These are the activations of a small neural network, seen along a few directions. Each row is one input.
Each table varies a few parts of the input and shows all the possible inputs, shuffled.
Descriptions start from the smaller parts, as in this example, which fits no table here: one of 2 separate values, together with either a single point or one of 9 places around a ring or (one of 4 places along a line, together with one of 5 places around a ring).
Shared parts are said once, and a part with two or three values counts as separate values.
(in the rows, 128 means zero)

Other details of the inputs shift rows strongly along two fixed directions, in all tables alike. That doesn't count.

A family of inputs:
row 1: [164 178 141 166 143  98  76 184 118 129  92 120]
row 2: [129 185 117 171 147 116  69 167 132 181 138 147]
row 3: [132 204 143 134 128  98  22 174 157 151 117 149]
row 4: [ 78  67 161  59 142 135 184  45  97 127 165 126]
row 5: [167 146  36 185 120 127 162 143  84 127 137 174]
row 6: [ 47  93 132  57 126 130 185  62 119 118 176 128]
row 7: [158 175 152 125 111 126  33 205 159 131  72 101]
row 8: [109  81 170  77 119 131 189  44 123  99 146 136]
row 9: [122 164 197 128  88  95  65 130 158 120 114 137]
row 10: [113  50 137  55  75 146 194  80 148  90 130 133]
row 11: [129 134  69 214 161 148 178 138  75 144 130 125]
row 12: [164 178 116 149 134  95  82 187 127 133  80 128]
row 13: [158 173 186 151 133 114  51 198 187 138  94  93]
row 14: [162  86  52 183 160 129 167 178 113 121 133 146]
row 15: [154 116  77 184 167 146 190 123  68 151 129 133]
row 16: [101  83 156  60 118 161 190  71 102 107 162  88]
row 17: [113  74 160  67 101 171 165  65 100  82 148 110]
row 18: [ 95 112 170  12 121 130 104 111 165 106 151 109]
row 19: [118  84  98  98 129 138 234  75 123 145 153 146]
row 20: [115  92 196  68  84 138 124 103 165 100 123 109]
row 21: [135 172 200  97 134 137  61 148 146 114 117  76]
row 22: [100 197 160  75 109 106  62 145 153 114 102 109]
row 23: [124 206 145 143 117  90  41 193 146 119  74 110]
row 24: [158 124  73 211 134 142 171 114  57 113 149 167]
row 25: [100  82 114 146 127 144 219  62 103  95 151 148]
row 26: [150  95  76 199 189 163 171 155 100 159 152 123]
row 27: [160 121  48 188 104 112 173 138  73 108 129 173]
row 28: [115 100 201  71 103 159 119  84 160 108 126 105]
row 29: [156 175 168 128 124 110  55 203 198 141  82  99]
row 30: [113 156 208  90 135  85  45 148 149 121 111 119]
row 31: [161 107  50 165 138 179 182 154  99 154 134 135]
row 32: [150 156 121 154 155  89  71 189 142 141  92 144]
row 33: [166 166 119 144 131 116  82 203 141 122  94 102]
row 34: [171 104  53 158 147 151 197 155 142 135 133 145]
row 35: [105  66  91  87 148 157 208 101 115 133 184 126]
row 36: [ 92 141 175  63  83 119 129  75 156 144 148 132]
row 37: [132 163 169 103  76  60  24  71 195 158 104  80]
row 38: [102  80 135  76  57 107 191  56 126  87 147 167]
row 39: [175 106  39 157 132 168 172 157 103 127 123 148]
row 40: [124 161  69 179 150 135 159 155 103 151 129 127]
row 41: [150  96  83 196 186 134 174 121  77 126 143 165]
row 42: [167 121 107 195 144 112 159 152 126 132 112 151]
row 43: [ 88 155 169  47  81 119 115  79 121 129 152 120]
row 44: [105  70 136  48  96 172 197  73 151 135 149 123]
row 45: [141 116  75 226 139 119 183 148 113 116 120 154]
row 46: [167 194 106 134 147 111  80 182 134 148  91 132]
row 47: [131  86 114 115 137 139 205  67  68  92 148 141]
row 48: [ 60  74 131  63 103 102 176  72 115  71 149 143]
row 49: [161 118 105 189 164 159 165 155 136 167 128 109]
row 50: [158  72  78 198 167 176 162 133  91 125 144 150]
row 51: [134 153  98 203 154 137 138 143  87 113 121 131]
row 52: [146 108  73 161 158 170 135 167 127 172 137 138]
row 53: [120  30  88  95 111 149 193 102 108  93 145 151]
row 54: [154 131  54 163 157 138 193 138  86 158 134 144]
row 55: [113  78 155  60  98 133 182  87 105  67 157 101]
row 56: [ 96  85 200  50 100 134  93 106 145  94 137 112]
row 57: [ 82 113 174  53  77  88 102  84 129  91 144 152]
row 58: [122  84 104 131  86 120 198  75  62  77 163 162]
row 59: [154 203 156 114 137 104  52 180 194 161  79 127]
row 60: [142 169 185 142 152 107  23 207 167 133 109  96]
row 61: [168 165 159 179 161 142  82 179 167 146 105 102]
row 62: [106 176 139 194 180 124  69 172 130 169 115 112]
row 63: [147 179 171 143 138 160  36 184 146 167  87  81]
row 64: [121 169 188  74 128 136  83 159 201 168 119  85]
row 65: [163 166 128 160 132  95  94 184 166 147  78 139]
row 66: [162 124  87 231 136 136 165 119  97 133 139 176]
row 67: [ 91 105 210  49 136 138 102  90 142  97 156  97]
row 68: [ 69 122 198  72 110 121 101  62 114 133 163 125]
row 69: [124 183 167  92  89 106  69 129 177 136 114 144]
row 70: [143 140 140 172 165 165  62 179 139 178 110 106]
row 71: [135 155 171  66 102 145  66 155 202 141  94 112]
row 72: [158 139  74 157 154 155 161 169 114 154 139 113]
row 73: [166  90  38 169 156 167 155 168 118 141 132 162]
row 74: [118  99  68 212 155 114 176 143  84 104 144 161]
row 75: [ 77  83 133  72  80 108 200  68 138  79 131 139]
row 76: [ 99 122 203  63 122 126 135  76 152 146 125 103]
row 77: [170 180 108 131 144 133  81 198 149 137 106 108]
row 78: [ 98 181 189 108 106  96  58 148 135  97 102  98]
row 79: [156 129  64 153 173 120 139 158 118 144 127 166]
row 80: [ 60 133 163  35 114 108 106  93 152  99 142 128]
row 81: [167 156 142 165 123 138  66 197 132 124  94 106]
row 82: [ 55 128 203  71 130 118  99  77 129  91 146 117]
row 83: [151 139 103 215 136 135 147 127 112 171 131 150]
row 84: [122 109  79 209 156 147 205 116 107 152 134 136]
row 85: [ 81  72 157  82  88 105 161  53  90  76 177 165]
row 86: [161 116  44 204 135  77  92  93 118 156 135 123]
row 87: [130 134  56 201 154 139 197 145 128 165 131 145]
row 88: [ 81 100 124  59  95 125 196  65 147  94 142 142]
row 89: [113 186 188 114 109 120  57 121 120 148 122 106]
row 90: [136 176 124 147 177 117  77 180 145 187 118 129]
row 91: [184 117  15 211 116  84 135  88  92 143 128 117]
row 92: [105  98 194  63 103 166 128  85 161 138 124  92]
row 93: [ 76 126 209  72 107 115  87  61 115  98 162 143]
Each input here is: one of 3 separate values, together with either a single point or (one of 5 places along a line, together with one of 6 places around a ring).
Changing only the choice among 3 separate values turns row 92 into row 70. The same change can be made to row 83. Which row results?
Answer: row 68
Changing only the choice among 3 separate values turns row 84 into row 62. The same change can be made to row 44. Which row results?
Answer: row 52
Change only the choice among 3 separate values in row 54. List by row number the other rows that result.
Answer: row 19, row 90
Change only the choice among 3 separate values in row 35. List by row number the other rows that result.
Answer: row 64, row 72
Change only the place on the ring of 6 in row 39. List by row number the other rows that result.
Answer: row 7, row 17, row 31, row 63, row 81

A family of inputs:
row 94: [135 164 144 111 120 109  92 136 137 127 111 126]
row 95: [106 147 177  91 130 110  93 121 133 115 135 112]
row 96: [133 164 186 111 144 144  66 179 170 145 112 108]
row 97: [136 178 160 118 129 106  59 151 147 136 111 122]
row 98: [179 139  70 178 144 139 132 171 120 156 111 121]
row 99: [171 136  98 168 148 147 140 187 143 144 107 143]
row 100: [119 121 111 144 136 126 146 133 110 118 141 134]
row 101: [155 124  96 151 149 143 114 152 120 153 123 116]
row 102: [111 123 154  94 124 124 129  92 116 111 147 128]
row 103: [124 130 105 141 156 136 128 142 141 154 125 127]
row 104: [129 110 143 113 116 120 132 109 139 111 127 121]
row 105: [137 131 108 176 137 128 137 131 120 146 138 143]
row 106: [127 105  98 124 111 129 170  92 106 119 151 152]
row 107: [148 154 143 109 125 130  73 153 149 151 117  95]
row 108: [139 114  83 143 115 127 173 107 106 125 137 156]
row 109: [138 107 125 126 147 153 140 154 136 135 126 139]
row 110: [122 132 171  85 103 113 104 111 155 112 111 110]
row 111: [115 149 186  69 118 140  83 120 143 141 119  81]
row 112: [122 111 109 119 110 130 149 122 120 106 139 136]
row 113: [127 134 161 125 132 116  80 136 149 129 110 114]
row 114: [153 173 116 162 144 105  93 176 133 139 102 130]
row 115: [144 114 102 150 121 133 140 130 122 114 129 134]
row 116: [128  94  81 151 130 140 165 128  99 115 139 147]
row 117: [128 164 132 129 122 107  95 162 142 129 107 126]
row 118: [115 106 117 127 121 140 156 115 111 108 148 133]
row 119: [113 127 181  82 128 154 124 134 148 128 122 114]
row 120: [ 98  72 142  89 108 129 191  54 115 102 165 131]
row 121: [107 149 153 118 126 119 110 137 125 122 121 119]
row 122: [ 99 144 181  96 108 119 101 103 141 135 128 119]
row 123: [148 130 107 180 139 139 121 149 119 127 127 129]
row 124: [110 114 141  98 102 116 138  92 135 124 143 137]
row 125: [151 170 113 163 127 119  88 182 141 136  98 128]
row 126: [122 112 154 122 126 128 131 106 131 114 135 116]
row 127: [144 145 125 186 144 125 118 151 128 150 112 128]
row 128: [141 116 106 149 122 118 156 121 130 130 123 138]
row 129: [136 133 129 120 106 127 119 130 138 111 112 123]
row 130: [101  76 115 101 109 129 181  70 110 118 155 151]
row 131: [145 162 125 157 151 118  76 162 125 145 110 135]
row 132: [125 153 145 128 145 107  82 154 131 129 114 124]
row 133: [142 134 120 172 144 117 105 151 136 148 115 133]
row 134: [118 102 137 108 111 117 153  92 134 118 140 130]
row 135: [ 97 121 147  91 121 115 113 121 128 112 132 126]
row 136: [144 142  79 193 171 145 144 162 132 163 131 129]
row 137: [122 138 154 126 119 136 107 127 129 119 119 115]
row 138: [129  98  67 143 142 140 198 114 123 136 148 141]
row 139: [142 113  78 184 155 132 184 134  84 125 136 149]
row 140: [128 135 116 149 128 135 143 115 106 137 135 143]
row 141: [108 125 172  82 107 125  85 114 145 111 120 113]
row 142: [143 110  71 173 139 135 160 121  96 136 141 162]
row 143: [122  90  69 160 153 157 222 103  98 139 149 139]
row 144: [113 103 127 109 124 134 176  82  93 108 145 139]
row 145: [104  97 164  48 110 148 142  76 125 118 157  94]
row 146: [ 89 105 150  58  99 114 149  89 129  95 147 124]
row 147: [125 147 145 113 130 106 103 137 132 120 125 125]
row 148: [106  85 171  37 105 148 163  96 148 101 146 125]
row 149: [117 120 110 102 123 129 162 111 144 133 129 127]
row 150: [127 135 122 151 128 136 129 144 115 124 122 129]
row 151: [147 124 119 177 143 134 139 138 117 131 117 125]
row 152: [150 149  98 174 126 115 121 150 135 150 113 145]
row 153: [125 179 169 128 126 117  55 144 146 145 123 122]
Changing only one part turns row 132 into row 147. The same change can be made to row 131. Which row results?
Answer: row 97
Changing only one part turns row 105 into row 130. The same change can be made to row 96. Which row results?
Answer: row 109
What do these inputs look like to the network?
Answer: one of 5 places along a line, together with either one of 3 separate values or one of 9 places around a ring
Change only the choice among 3 separate values in row 99. List by row number the other rows that result.
Answer: row 98, row 149
Change only the place on the ring of 9 in row 121. List by row number the other rows that result.
Answer: row 122, row 127, row 137, row 139, row 140, row 144, row 150, row 151
Change only the place on the line of 5 in row 106. List by row number the other rows that result.
Answer: row 108, row 140, row 142, row 153
Change only the choice among 3 separate values in row 103. List by row number the other rows that result.
Answer: row 101, row 109

A family of inputs:
row 154: [170 120  90 142 184 191 130 224 128 152 117  99]
row 155: [ 95 163 173  89 115 107  82 100 106 126 129 100]
row 156: [161 149  62 171 125 115 102 171 136 151 116 158]
row 157: [101  70  96 109 128 134 196  54  68 104 180 162]
row 158: [130 125 189  91  97 123  72 114 145 110 121 117]
row 159: [ 96 144 209  59 119 148  96  82 197 191 132  82]
row 160: [183 147 106 203 126 129 113 159 109 132 111 116]
row 161: [135 150 102 203 180 113 110 159 115 143 130 139]
row 162: [112  43 116 122 105 157 247  73  94  73 152 155]
row 163: [ 72 167 201  84 128 118  86 127 135 118 133 123]
row 164: [167 171  61 175 124 114 115 159 125 144 104 129]
row 165: [122  29 113 123 116 137 225  61 103  81 151 142]
row 166: [ 93 171 198  36  98 104  95 132 180 118 111 128]
row 167: [155 144  77 181 146 100 124 177 151 149 106 142]
What do these inputs look like to the network?
Answer: either one of 2 separate values or (one of 3 separate values, together with one of 4 places along a line)
Change only the choice among 3 separate values in row 167. List by row number the other rows that result.
Answer: row 161, row 165
Change only the choice among 3 separate values in row 158. List by row number the other rows that result.
Answer: row 156, row 157

A family of inputs:
row 168: [161 126  67 171 154 130 163 162 125 148 134 141]
row 169: [136 159 154 121 134 135  87 144 161 151 102  88]
row 170: [137  93  86 122 129 140 180  84  92 127 154 154]
row 171: [119 172 141 180 124 112  96 154 131 159 112 149]
row 172: [118 181 184  84 115 115  73 126 143 131 116 122]
row 173: [136 144 119 165 138 105 119 163 115 113 113 134]
row 174: [155 166 134 193 163 120  90 182 140 181 114 110]
row 175: [120 131 135 102 119 148 124 120 117 128 146 118]
row 176: [ 98  81 123 115 120 158 193  95 120 143 145 144]
row 177: [137 164  97 181 142 113 112 177 107 125 111 137]
row 178: [131 137 171 122 141 139  89 151 135 126 109  97]
row 179: [116 129 170  58 115 128 124  94 147 130 145 101]
row 180: [113 145 190  84 131 122  68 162 161 118 100  95]
row 181: [100 130 155  58 107 102 150  91 137 107 133 130]
row 182: [112 119 121 108 123 130 137 136 117 113 142 118]
row 183: [130  83 114 127 107 132 161  74 112 109 146 146]
row 184: [105 133 162  71 108 115 144  77 127 109 137 121]
row 185: [115 127 152 123 134 105 109 103 127 151 129 119]
row 186: [142  88  83 154 120 124 163 114 119 114 135 161]
row 187: [ 95 125 170  95 104 133 120 113 145 148 147 128]
row 188: [132 107 146 114 106 142 139 106 136 116 141 126]
row 189: [146 166  94 161 141 118  76 178 124 150 111 141]
row 190: [159 123  56 173 152 115 153 147 117 146 126 151]
row 191: [113 107 127 145 131 112 183  87  99 130 140 137]
row 192: [165  91  95 184 156 162 172 142 106 125 127 143]
row 193: [130  66  97 127 121 151 203 110 124 107 137 150]
row 194: [117 147 199  90 121 123  64 137 143 118 126  88]
row 195: [139 158 102 158 127 102 128 152 136 131 110 129]
row 196: [117 115 144  87 108 132 145  91 137 125 146  99]
row 197: [147 138 125 168 134 112 123 159 124 112 113 154]
row 198: [111 130 185  50 122 138 119  98 155 132 124  96]
row 199: [161 138  73 186 159 135 143 179 142 153 104 124]
row 200: [114 102 157  82  99 128 136 112 153 110 140 129]
row 201: [151 144 149 144 139 125  83 182 152 130 116 129]
row 202: [117  97 105  82 119 124 165  90 113 118 149 155]
row 203: [104 105 126  90 127 143 151 125 119 106 130 116]
row 204: [140 153 143 147 143 118  76 187 144 131 115 110]
row 205: [125 115 143 107  99 138 135  97 140 125 141 109]
row 206: [107 130 126 158 177 147 135 144 140 142 132 134]
row 207: [117 119 122 118 125 127 118 105 100 117 140 119]
row 208: [142  99 123 140 144 142 150 151 132 116 120 140]
row 209: [127  83 142 105 115 129 142  79 108 101 146 137]
row 210: [155 115  61 187 128 119 147 139 125 137 121 148]
row 211: [101 147 165  59 107 129  89 134 145 125 135 115]
row 212: [ 78 122 180  52  93 121 134  67 104  83 144 111]
row 213: [142 172 155 116 137 137  76 156 150 155 127 116]
row 214: [176 157 134 195 152 138  79 191 136 145 115 125]
row 215: [147 128  87 153 134 125 148 151 138 141 130 123]
row 216: [139 141 119 135 141 163 119 152 120 144 118 120]
row 217: [111  89 148 108 140 140 179  94 124 141 134 112]
row 218: [148  74  75 159 136 126 177 118  98 107 141 166]
row 219: [156 117 119 166 133 155 135 145 136 135 114 131]
row 220: [112 151 149 136 118 111  73 130 143 165 120 136]
row 221: [119 115 124 129  95 125 163  80 118 107 134 132]
row 222: [125 158 161  84 135 136  91 159 162 145 109 121]
row 223: [130  92 131 136 117 131 178  89  96  90 143 150]
row 224: [123 114 123 125 137 156 145 125 105 119 130 112]
row 225: [132 149 104 151 138 111  87 162 117 129 117 128]
row 226: [126 122 134 118  99 120 109  91 139 128 127 117]
row 227: [114 147 177  62 114 108  79  91 150 135 128 105]
row 228: [145 159 148 156 142 110  51 160 128 135 108 109]
row 229: [138 173 148 110 137 125  74 176 158 152 119 126]
row 230: [126 145 138 130 132 138 102 142 117 128 135 105]
row 231: [118 161 173  87 110 104  59 109 158 140 113  93]
row 232: [160 122  69 168 164 141 171 163 127 148 118 140]
row 233: [ 74  91 121 120 137 125 203  61 102  93 170 160]
row 234: [111 187 176  97 110 120  65 136 129 128 116 116]
row 235: [111  92 107 114  93 119 196  80 117  95 141 149]
row 236: [110 178 179  70 112 106  81 141 154 128 111 131]
row 237: [122 123  85 136 120 127 176 125  93 112 137 159]
row 238: [134 142  72 223 184 122 119 154 117 153 135 157]
row 239: [ 92 119 136 125 152 134 145 108 137 123 164 136]
row 240: [156 114  72 184 139 145 163 158 136 140 112 137]
row 241: [138 115 108 156 115 117 159 128 123 108 122 159]
row 242: [142 118 101 184 141 124 161 132  83 108 132 137]
row 243: [155 161  90 174 159 150 102 205 130 155  99 135]
row 244: [125 128 110 115 120 105 124 118 140 132 122 122]
row 245: [130 130 110 141 118 117 162  98 115 120 131 124]
row 246: [133 113 105 138 112 131 148 130 144 128 133 127]
row 247: [106 101 163  75  95 151 145  79 147 117 131 101]
row 248: [130 110 109 139 136 111 122 136 111 114 127 132]
row 249: [129 132 151  89 135 155 129 122 137 138 126 120]
row 250: [147 173 115 159 138 127  61 161 123 157 114 128]
row 251: [132  93 113 144 101 131 188  81 102  98 144 155]
What do these inputs look like to the network?
Answer: one of 4 places along a line, together with either one of 3 separate values or (one of 2 separate values, together with one of 9 places around a ring)
Changing only the place on the line of 4 turns row 215 into row 195. The same change can be made to row 182. Which row results?
Answer: row 177
Changing only the place on the line of 4 turns row 227 into row 179. The same change can be made to row 190. Which row results?
Answer: row 168
Changing only the place on the line of 4 turns row 251 into row 183. The same change can be made to row 237. Which row results?
Answer: row 189
Change only the choice among 2 separate values in row 172. List by row number the other rows that result.
Answer: row 236
Change only the choice among 2 separate values in row 201. List by row number the other rows that result.
Answer: row 214
Start at row 232 and move only the place on the ring of 9, one step at a time. The first step leads to row 199. Which rows follow, in order?
Answer: row 240, row 193, row 208, row 180, row 203, row 243, row 222
Change only the choice among 3 separate values in row 171. List by row number the other rows that result.
Answer: row 191, row 233
